[-0.19, +4.09, +0.91, +9.26, -1.61, +4.69, -5.38] = fivo
[-0.19, +4.09, +0.91, +9.25, +4.88, +4.69, -5.38] = ruv
[-1.30, +2.24, +2.47, +4.89, -5.22, -8.42, -5.84] = ver
loc: [+4.89] => ver, 3
loc: [+9.26] => fivo, 3
loc: [+2.47] => ver, 2

[+2.68, -3.62, -3.57, +6.75, -3.70] : dadam
[+1.03, -3.62, -1.87, -0.71, -3.58] : lonef
[+2.68, -3.62, -1.87, +1.04, +6.76] : Gafig
loc: [-3.57] => dadam, 2
which: [-1.87, -0.71, -3.58] => lonef
loc: [+6.76] => Gafig, 4
loc: [+1.04] => Gafig, 3
loc: [+6.75] => dadam, 3
which: [-3.57, +6.75] => dadam
loc: [+1.03] => lonef, 0

[+0.46, -0.69, -1.52, +0.66, +0.27, +0.88, -1.03, -0.18, +0.44, +0.49, +0.89, +0.22, +0.12, +2.64, +0.10, +1.05, -0.38, +1.43, -0.50, +1.21, -0.57, -0.93, +0.58] = livas
[-2.03, +6.50, -1.80, -5.50, -4.74, +1.98, -2.58, -0.37, +0.98, +0.85, +2.18, +0.33, +0.24, +6.60, -0.03, +2.68, -0.93, +3.49, -1.43, +2.83, -1.42, -2.36, +1.53] = Netap
[-0.56, -1.26, -2.92, +0.94, -0.22, -0.21, +2.93, -1.36, -1.24, +6.51, -0.90, +1.01, -0.81, -1.84, +1.44, +0.01, -1.00, +0.35, +0.99, -0.38, +0.82, +4.01, -0.61] = zuvaz
[-1.28, +3.93, +3.14, +3.53, +2.83, -1.22, -1.34, +3.06, -1.28, -0.28, -2.64, +3.11, +4.59, +1.42, +3.25, -0.24, +6.44, +5.31, +1.00, +1.28, -1.32, -1.37, -4.06] = met
[+0.67, +0.21, +0.03, +1.02, +0.29, +0.36, +0.46, +0.25, -0.06, +1.09, +0.58, -2.07, -0.18, +0.43, -0.69, -1.52, +0.66, +0.27, +0.88, -0.25, +0.04, -0.49, -0.84] = vek
[-1.28, +3.93, +3.14, +3.53, +2.83, -1.22, -1.34, +3.06, -1.28, -0.28, -2.64, +3.11, +4.59, +1.42, +3.25, -0.24, +6.44, +5.31, +1.00, +1.28, +0.04, -0.07, +0.04] = femi
[-0.39, +1.49, -0.39, -1.23, -1.06, +0.46, -0.58, +1.00, +0.21, +0.18, +0.47, -0.03, +0.07, +1.51, +0.01, +0.62, -0.24, +0.80, -0.33, +0.63, -0.32, -0.58, +0.29] = Ganiz
[-1.62, +5.22, +4.14, +4.71, +3.95, -1.66, +0.44, -0.18, -1.03, -0.47, -3.78, +4.24, +6.30, +2.07, +4.37, -0.30, +8.76, +7.29, +1.39, +1.65, -1.69, -1.92, -5.63] = ziv
which: [-1.03, -0.18, +0.44] => livas
loc: [-0.57] => livas, 20
loc: [+6.50] => Netap, 1
loc: [+0.99] => zuvaz, 18
which: [+0.43, -0.69, -1.52, +0.66, +0.27, +0.88] => vek
which: [+4.01, -0.61] => zuvaz
which: [+0.44, +0.49, +0.89, +0.22] => livas

